A small network was shown many inputs. Here are its activations along a few directions, one row for each input.
Each table varies a few parts of the input and shows all the possible inputs, shuffled.
A made-up example of a description, with smaller parts first: one of 5 places around a ring, together with either a single point or (one of 2 separate values, together with one of 4 places along a line) or one of 9 places around a ring.
Shared parts are said once, and a part with two or three values counts as separate values.

Other details of the inputs vary at random and push rows far along two fixed directions, the same in every table; ignore that.

Table:
r1: [26,95,5,55,-24,-27,-24,-102,-17,39,35,-64]
r2: [73,55,18,98,-26,25,-30,-108,47,-7,-11,-45]
r3: [-56,18,-146,-34,-40,37,11,67,69,67,-134,141]
r4: [-122,-3,-25,-137,-48,136,-67,-9,6,-80,-40,132]
r5: [62,52,38,99,-104,-12,26,-75,31,20,-4,-15]
r6: [-56,93,134,0,-92,-27,-11,-16,-3,12,-138,83]
r7: [26,10,0,-42,29,39,-20,133,53,-44,38,34]
r8: [47,58,154,35,-78,-24,1,14,-1,-37,14,-4]
r9: [56,65,141,37,-3,11,-58,-27,15,-64,5,-39]
r10: [54,18,-136,45,51,87,-15,33,53,-15,-3,10]
r11: [-7,0,-87,-67,31,1,-32,110,7,81,101,28]
r12: [-2,79,105,7,-24,-9,-60,3,-63,3,9,-86]
r13: [-14,19,-145,-16,3,38,-33,49,1,67,18,-54]
r14: [7,-257,-759,-367,308,295,-36,714,250,-35,86,281]
r15: [40,-8,-145,6,14,61,7,72,92,13,23,35]
r16: [3,17,-39,-47,28,69,-48,131,16,-53,-12,-32]
r17: [-36,89,71,50,-112,-19,7,-57,41,3,-171,83]
r18: [25,63,72,22,-9,-38,-71,-67,-35,61,66,-51]
r19: [-127,-476,16,-94,262,-224,276,36,-113,-81,-30,-21]
r20: [-120,-379,127,-18,271,-249,241,-134,-149,-135,-61,-116]
r21: [51,-20,-139,-1,-14,56,12,78,83,21,13,32]
r22: [66,89,46,78,-25,10,-18,-69,41,-93,-31,-46]
r23: [51,47,144,39,-92,-26,-1,27,-16,-31,8,0]
r24: [-136,-453,-62,-6,258,-220,292,-104,-69,-27,-36,-69]
r25: [19,1,-101,-16,-34,-5,11,61,18,93,66,29]
r26: [-27,16,-99,-58,18,20,-61,90,-33,66,44,-49]
r27: [59,86,-4,89,-29,13,-10,-103,30,-31,-16,-53]
r28: [47,-7,-96,-5,18,60,-3,110,104,-50,6,42]
r29: [61,19,-86,33,56,86,-25,69,65,-77,-19,17]
r30: [70,54,90,89,-102,-14,17,-38,43,-43,-21,-8]
r31: [12,4,-36,-38,-47,-32,-20,91,-40,96,83,29]
r32: [80,58,71,89,-24,23,-40,-74,58,-70,-28,-38]
r33: [66,41,33,105,-118,-15,24,-62,15,26,-11,-11]
r34: [30,59,37,61,-81,-38,3,-79,-3,88,44,-40]
r35: [36,80,13,41,-32,7,-19,-96,-32,56,10,-75]
r36: [11,11,-103,-91,52,40,-51,93,-31,58,55,-13]
r37: [35,53,139,8,-80,-52,-18,33,-63,30,50,1]
r38: [-102,-7,-87,-85,-69,144,-52,-53,50,-88,-72,126]
r39: [-81,39,3,-102,-22,-11,-30,109,-20,76,-78,130]
r40: [36,15,-41,-34,90,83,-45,142,27,-71,18,26]
r41: [15,59,87,22,-83,-70,-12,-30,-52,89,75,-18]
r42: [40,-2,-152,13,29,72,3,63,85,11,18,30]
r43: [31,86,14,89,-4,-1,-26,-96,-26,53,31,-52]
r44: [39,65,26,65,-21,-17,-44,-107,1,63,41,-54]
r45: [-132,54,-2,-36,-121,65,-47,-199,-28,34,-19,67]
r46: [-144,-436,-58,-70,307,-227,241,-67,-125,-69,-27,-86]
r47: [26,11,-104,7,1,79,-30,78,59,-59,-45,-34]
r48: [69,71,6,76,-37,47,-5,-99,14,-14,-39,-65]
r49: [70,54,86,88,-87,-3,8,-48,54,-44,-23,-25]
r50: [17,57,82,19,-67,-57,-23,-38,-39,86,71,-35]
r51: [-6,17,-69,-44,36,2,-35,78,-6,78,95,13]
r52: [29,7,-5,-75,71,27,-77,111,0,-1,62,14]
r53: [5,15,-103,-45,80,33,-57,98,-25,54,78,12]
r54: [64,2,-115,-30,41,103,-20,91,63,-71,-33,4]
r55: [-101,46,-10,-3,-127,104,-36,-201,14,-33,-70,74]
r56: [-111,-409,93,80,135,-288,307,-219,-140,-16,-67,-106]
r57: [-74,96,28,28,-106,-56,3,-89,-14,133,-101,67]
r58: [20,-1,0,-81,14,7,-28,145,-2,26,70,34]
r59: [35,76,136,47,-19,4,-19,-9,14,-50,17,-26]
r60: [29,68,-12,98,-63,33,-16,-85,16,-3,-47,-94]
r61: [28,22,-18,-97,62,52,-51,119,-33,-5,34,-7]
r62: [-145,52,43,-76,-110,50,-71,-166,-65,34,7,71]
r63: [43,97,118,28,-4,-2,-36,-23,-3,-87,1,-47]
r64: [74,42,80,93,-116,-16,15,-24,27,-37,-26,-3]
r65: [20,20,-37,-61,99,50,-59,142,-22,-11,58,24]
r66: [19,73,145,12,-25,-38,-31,0,-29,14,61,-21]
r67: [48,58,151,33,-63,-11,-9,4,11,-38,11,-22]
r68: [54,80,123,13,-10,35,-32,-18,-19,-67,-22,-59]
r69: [19,77,25,76,-39,-24,-5,-94,-1,78,51,-42]
r70: [-129,53,104,-93,-96,67,-75,-127,-67,-26,-14,84]
r71: [-128,-397,148,3,257,-247,260,-126,-134,-98,-46,-96]
r72: [-86,94,73,-11,-94,-72,-22,-55,-53,134,-74,68]
Description of these inputs: one of 6 places around a ring, together with either one of 2 separate values or one of 10 places along a line.
Q: Changing only the place on the ring of 6 turns r23 into r37. The same change can be made to r6. Which row results?
A: r39
Q: Changing only the place on the ring of 6 turns r27 into r1. The same change can be made to r15. Which row results?
A: r24
Q: Change only the choice among 2 separate values in r55. List by row number the other rows that result.
A: r3
Q: Start at r23 and move only the place on the line of 10, one step at a time. The first step leads to r8. Which rows follow, in order?
A: r67, r7, r59, r9, r40, r63, r68, r16

Table:
r73: [-174,-415,-39,3,181,-190,316,-260,-2,-129,-292,58]
r74: [164,207,-337,-328,87,257,-295,736,52,96,143,151]
r75: [-336,-539,-353,-431,344,-35,92,218,-99,-48,76,190]
r76: [-181,-198,518,50,154,-299,159,-396,-260,-60,-42,-168]
r77: [128,497,-135,152,-192,306,-240,30,184,-59,-128,-12]
r78: [-12,-533,-413,-30,364,80,182,48,119,-234,-57,-26]
r79: [313,477,513,354,-415,-39,-114,-219,28,-32,129,-167]
r80: [29,-138,91,-119,195,-129,5,209,-102,-14,-15,-77]
r81: [-72,386,-299,-255,-322,340,-309,308,86,200,95,287]
r82: [253,149,-534,-184,37,421,-197,530,276,-10,205,129]
r83: [-136,320,523,180,-456,-121,-64,-553,-142,115,-86,-88]
r84: [52,450,26,-181,-115,253,-342,265,-13,151,201,121]
r85: [38,-193,325,171,144,-280,226,-23,-105,-116,-16,-155]
r86: [-100,-330,-504,-229,213,99,160,241,114,-77,-178,267]
r87: [182,70,44,112,-29,81,-22,-84,117,-90,70,-127]
r88: [186,553,211,251,-293,-133,-220,-207,-92,420,253,-212]
r89: [-15,-556,-586,-109,421,163,208,224,124,-243,-37,41]
r90: [-261,-263,317,155,-124,-253,286,-503,-147,5,-286,49]
r91: [129,502,-7,192,-221,245,-257,-102,206,-42,-154,-65]
r92: [-316,-439,136,-161,192,-227,200,-253,-267,-100,-8,0]
r93: [135,-174,0,33,64,-79,113,151,95,-115,97,-45]
r94: [76,-57,262,130,89,-192,89,69,-15,-73,23,-103]
r95: [189,495,-88,99,-201,0,-240,88,-50,440,298,-92]
r96: [-269,-272,327,145,-116,-269,262,-518,-109,15,-288,45]
Q: Changing only one part turns r96 into r90. The same change can be made to r80. Which row results?
A: r74
Q: Describe the family of inputs behind these rows.
A: one of 2 separate values, together with either a single point or one of 11 places around a ring

Table:
r97: [-23,-717,-431,-153,469,-46,252,192,36,-137,93,-28]
r98: [-166,-203,-667,-419,245,352,-81,620,186,-41,10,360]
r99: [75,-372,-122,76,389,-168,360,64,22,-148,-27,-107]
r100: [-75,-530,-42,-187,524,-322,242,304,-58,42,-24,-77]
r101: [-161,-277,541,206,-62,-302,289,-545,-174,-187,-275,-60]
r102: [163,326,772,308,-198,-232,-56,-485,-402,53,89,-325]
r103: [70,552,42,83,-489,161,-262,-45,92,265,49,63]
r104: [39,269,637,253,-261,-286,-20,-318,-153,24,252,-216]
r105: [19,-181,577,387,0,-394,235,-542,-191,-239,-199,-465]
r106: [149,381,-65,-147,-348,251,-257,207,152,24,2,290]
r107: [139,-206,304,348,121,-242,213,-370,-15,-58,20,-216]
r108: [316,562,238,354,-246,40,-187,-52,52,-12,9,-168]
r109: [37,725,239,152,-423,131,-423,-311,37,108,19,22]
r110: [-100,-71,-316,-226,65,268,-67,358,139,-32,-37,289]
r111: [108,546,-357,-166,-339,349,-407,311,170,285,104,247]
r112: [49,489,-429,-280,-173,445,-410,290,151,167,120,258]
r113: [-239,-522,-106,-104,246,-206,312,-222,-126,-12,-159,-10]
r114: [-310,-420,16,-57,280,-130,249,-213,-99,-150,-166,7]
r115: [-312,-709,-558,-259,344,-89,338,298,-51,54,-81,161]
r116: [223,357,-273,-170,-141,422,-319,458,230,-5,199,-25]
Q: Describe the family of inputs behind these rows.
A: either one of 3 separate values or one of 6 places around a ring or one of 11 places along a line

Table:
r117: [-83,-768,-372,-273,520,17,289,305,139,-356,-61,110]
r118: [-162,-627,-651,-134,613,-16,262,159,60,-75,-65,-59]
r119: [277,625,338,358,-358,-173,-155,-188,-5,324,52,-138]
r120: [11,403,9,-192,-149,32,-291,351,-28,271,98,179]
r121: [-149,-310,295,217,240,-156,250,-422,-51,-379,-340,-176]
r122: [-448,-582,-209,-172,153,-123,338,-298,-80,47,-267,365]
r123: [265,457,-83,204,-220,182,-227,-139,33,128,120,-170]
r124: [-78,399,-106,98,-636,171,-136,-228,175,175,-197,173]
r125: [204,322,27,-18,-212,228,-189,412,164,-20,-18,124]
r126: [187,390,1,-43,-145,119,-184,423,192,55,-78,191]
r127: [82,644,743,233,-527,-84,-280,-311,-209,194,76,-161]
r128: [209,88,-696,-198,65,295,-165,704,250,177,385,205]
r129: [-243,-597,-64,-280,369,-139,180,-34,-143,-118,88,-24]
r130: [214,309,-8,-23,-189,253,-177,345,211,-120,145,170]
r131: [-199,-205,561,113,63,-316,197,-682,-403,-123,-107,-330]
r132: [-201,-361,484,60,95,-388,276,-367,-301,-104,72,-155]
r133: [-391,-593,-416,-415,584,8,153,192,-107,-114,-60,54]
r134: [248,323,-181,80,-182,119,-176,315,107,269,177,-20]
r135: [59,-161,711,542,-50,-470,298,-962,-200,-70,-15,-500]
r136: [199,243,-382,-157,-35,442,-263,423,197,-161,-6,163]
Q: Describe the family of inputs behind these rows.
A: either one of 2 separate values or (one of 3 separate values, together with one of 6 places along a line)

Table:
r137: [-145,-180,-645,-177,113,265,-4,91,192,32,-44,214]
r138: [-276,-384,322,87,80,-134,282,-557,-56,-369,-362,3]
r139: [64,-389,-50,225,114,-132,341,-134,93,-215,-211,-111]
r140: [89,617,-264,21,-490,426,-351,120,327,138,-62,342]
r141: [103,-299,198,89,369,-142,195,59,-16,-344,-70,-225]
r142: [-281,-342,313,-211,176,-236,129,-15,-250,-81,-4,-16]
r143: [-128,492,561,249,-581,-124,-90,-614,-150,210,-220,48]
r144: [229,-159,-396,-34,270,35,72,559,202,-24,55,8]
r145: [111,-189,-384,-152,206,316,0,388,235,-352,-66,100]
r146: [268,525,327,211,-226,-74,-253,-146,-131,269,359,-236]
r147: [86,-128,-391,-455,341,209,-162,848,46,-19,302,198]
r148: [139,-200,-626,-36,205,246,30,256,220,-73,55,-25]
r149: [-379,-373,164,52,64,-316,293,-650,-298,83,-212,-86]
r150: [29,-369,188,32,226,-386,286,53,-169,74,98,-117]
r151: [382,541,220,385,-168,28,-219,-163,59,85,178,-343]
r152: [78,627,-21,-169,-420,172,-407,387,55,382,233,220]
r153: [-377,-321,155,-200,84,-86,141,-233,-183,-132,-272,153]
r154: [7,532,330,82,-363,-66,-283,-250,-176,334,243,-126]
Q: Describe the family of inputs behind these rows.
A: one of 3 separate values, together with one of 6 places around a ring
Q: Changing only the place on the ring of 6 turns r149 into r137. The same change can be made to r143. Which row results?
A: r140
Q: Change only the choice among 3 separate values in r147. List by row number the other rows that result.
A: r146, r150

Table:
r155: [27,28,-434,-174,173,72,-197,270,-6,162,286,-62]
r156: [-130,239,-79,70,-117,198,-110,-356,10,13,-86,-50]
r157: [159,425,509,154,-180,-71,-123,-23,-184,97,31,-136]
r158: [-185,-570,-164,-254,468,-218,206,235,-108,-125,202,-40]
r159: [-111,-428,-177,-329,442,-140,36,397,-97,-74,97,-66]
r160: [83,215,-458,-341,-155,414,-274,503,174,-33,131,400]
r161: [518,420,30,338,78,174,-157,26,352,-222,7,-78]
r162: [54,476,127,342,-434,-18,-122,-360,22,220,-89,-26]
r163: [-22,-18,427,53,-135,-139,62,-339,-178,-173,-246,-66]
r164: [-34,-234,414,330,139,-463,377,-568,-364,63,-68,-355]
r165: [-77,18,-570,-231,-27,211,-98,609,244,57,35,424]
r166: [180,670,-12,114,-469,142,-291,-80,146,351,115,-31]
r167: [-27,236,200,121,-242,-60,-83,-8,28,47,-206,80]
r168: [235,634,203,48,-295,187,-512,35,26,213,364,-64]
r169: [-87,370,330,40,-214,146,-214,-274,-28,-119,-186,-26]
r170: [-232,-624,-25,-140,273,-329,456,12,-8,-75,-46,19]
r171: [-97,-542,-354,-270,237,84,151,140,-9,-114,-64,205]
r172: [-67,-325,-150,-136,117,-80,150,110,88,113,-3,75]
r173: [-16,-313,623,303,136,-422,339,-502,-333,9,-40,-263]
r174: [362,-136,-282,210,80,201,87,370,265,-298,56,-310]
r175: [-22,472,159,79,-314,352,-318,-263,91,27,-10,61]
r176: [-102,-206,446,63,14,-367,252,-252,-103,-14,-194,-174]
r177: [169,331,-353,-250,-12,306,-231,720,85,151,325,264]
r178: [-273,-113,389,131,-18,-96,171,-546,-109,-255,-161,-65]
r179: [-129,-510,-408,-166,234,-45,252,-83,-82,-64,-130,45]
r180: [-177,-513,-391,-105,220,-38,191,228,81,42,-120,238]
Q: Describe the family of inputs behind these rows.
A: either one of 2 separate values or (one of 4 places along a line, together with one of 6 places along a line)
Q: What sort of input is r161?
A: one of 2 separate values
Q: Change only the place on the line of 4 in r165. List by row number the other rows that result.
A: r162, r167, r180
Q: Change only the place on the line of 6 in r165. List by row number the other rows that result.
A: r158, r160, r170, r177, r178
